Each row below holds a small network's activations on one input, seen along a few directions.
In each table, some parts of the input vary, and every possible input appears once, in random order.
A made-up example of a description, with smaller parts first: one of 3 separate values, together with either a single point or one of 9 places along a line or (one of 6 places along a line, together with one of 8 places around a ring).
Shared parts are said once, and a part with two or three values counts as separate values.

Other details of the inputs vary at random and push rows far along two fixed directions, the same in every table; ignore that.

Table:
x1: [-4.33  2.62  1.44 -1.66  0.38  1.28  5.75  1.59  0.67 -2.51  0.68 -4.11]
x2: [-0.80  1.74  3.84  0.40 -5.36 -2.27  1.29 -2.06 -5.80  5.16  0.08 -1.01]
x3: [ 0.05  1.18  3.85 -2.23 -5.04 -3.21  2.10 -0.51 -5.47  4.43  1.35 -4.09]
x4: [ 4.52 -5.17 -4.32  0.54  6.72  2.34 -5.06 -2.24  7.22 -0.38 -1.20  3.47]
x5: [ 0.05 -0.08 -0.35 -0.97  2.52  2.81  1.18  2.06  0.63 -4.44 -0.07  0.14]
x6: [ 5.26 -0.31 -6.26  0.99  5.83  1.61 -2.86  0.53  3.61 -4.18  2.18  4.81]
x7: [ 0.53  0.04 -7.09  1.13  5.31 -0.27 -2.00  2.35  3.86 -3.86  0.77  4.23]
x8: [ 1.00 -0.10  6.56 -1.51 -4.57 -2.74  1.95 -1.22 -4.49  3.98  0.45 -3.00]
x9: [ 1.51 -2.98  2.35  1.66 -5.85 -2.66 -2.83 -3.14  0.33  1.54  0.06 -0.10]
x10: [ 4.90 -6.01  1.51  3.97 -1.73  0.75 -8.89 -6.91  2.92  5.87 -2.81  7.22]
x11: [ 2.10  0.51  4.55  0.90 -2.42 -3.03 -2.80 -1.22 -1.69  1.72 -1.08  2.99]
x12: [ 0.78 -1.62  4.93  0.73 -3.47 -2.26 -3.32 -1.15 -1.31  0.75 -1.61  2.83]
x13: [-2.96  4.72  1.22 -1.34  1.17  0.43  6.08  1.41  0.34 -1.32  1.42 -3.73]
x14: [-7.08  3.65 -1.77 -1.79  2.47  1.02  4.24  5.45 -1.32 -3.71 -0.48 -4.14]
x15: [ 0.25 -1.30 -4.72 -1.14  2.22 -0.91  1.09  1.39  0.74 -1.32  2.01 -1.23]
x16: [-6.47  4.97 -1.85 -2.61  2.86  4.68  5.87  2.22  2.94 -0.23 -1.73 -6.10]
x17: [-0.80  3.20  4.20 -0.51 -5.53 -3.74 -0.28  0.25 -5.23  3.84 -0.73 -0.75]
x18: [ 6.12 -4.26 -0.82  3.18 -5.22 -4.27 -6.23 -5.18  2.42  2.46  0.77  4.66]
x19: [-2.68  3.25 -2.90 -1.96 -0.61  1.23  3.96  4.14 -3.28 -1.82  0.32 -3.97]
x20: [-3.74  2.69 -3.58 -0.18  6.80  4.28  0.06  4.11  4.55 -1.25 -2.22  0.58]
x21: [ 1.48  1.99 -0.68 -0.69  3.49  2.01  1.58  1.92  0.29 -3.31  0.64  0.45]
x22: [ 3.09 -1.31 -6.08  0.80  7.79  6.04 -3.71  1.35  6.77 -3.42 -1.70  3.42]
x23: [-1.84  0.20  2.40  0.62 -6.83 -2.57  0.96 -1.68 -5.71  4.96 -0.78 -1.39]
x24: [ 3.17 -4.82  4.84 -0.09 -3.49 -2.10 -1.98 -2.74 -1.02  1.73  0.03  0.58]
x25: [-5.46  1.93  1.34 -1.06  1.85  2.49  5.37  1.74 -1.92 -1.50  0.17 -2.47]
x26: [ 4.92 -3.17  1.71  3.33  0.50 -1.21 -3.87 -4.41  1.05  1.68  0.40  6.29]
x27: [-4.06  0.01 -0.89 -2.61  1.01  0.31  4.09  3.01 -1.70 -1.90  0.98 -6.07]
x28: [-0.40 -0.73 -2.71 -0.22  1.61  2.09 -0.06  2.43  0.15 -4.16  0.14 -1.00]
x29: [ 3.76  0.23 -5.00  1.56  3.86 -0.63 -1.87 -1.81  5.59 -2.36  2.99  3.75]
x30: [-2.87 -1.06  4.29  0.75 -6.29 -1.48  0.19 -1.70 -5.16  3.54 -1.01 -2.26]
Description of these inputs: one of 5 separate values, together with either a single point or one of 5 places around a ring.
The inputs of x15 and x7 match in every part but the choice among 5 separate values. If x24 is changed in the same way as x15 into x7, which row does it become?
Answer: x12
Change only the place on the ring of 5 in x28. List by row number the other rows that result.
Answer: x5, x6, x19, x21
A walk changes only the place on the ring of 5. It starts at x23 and steps to x30. List the rest of the walk in order.
Answer: x25, x26, x2
Change only the choice among 5 separate values in x4. List by row number the other rows that result.
Answer: x10, x16, x20, x22
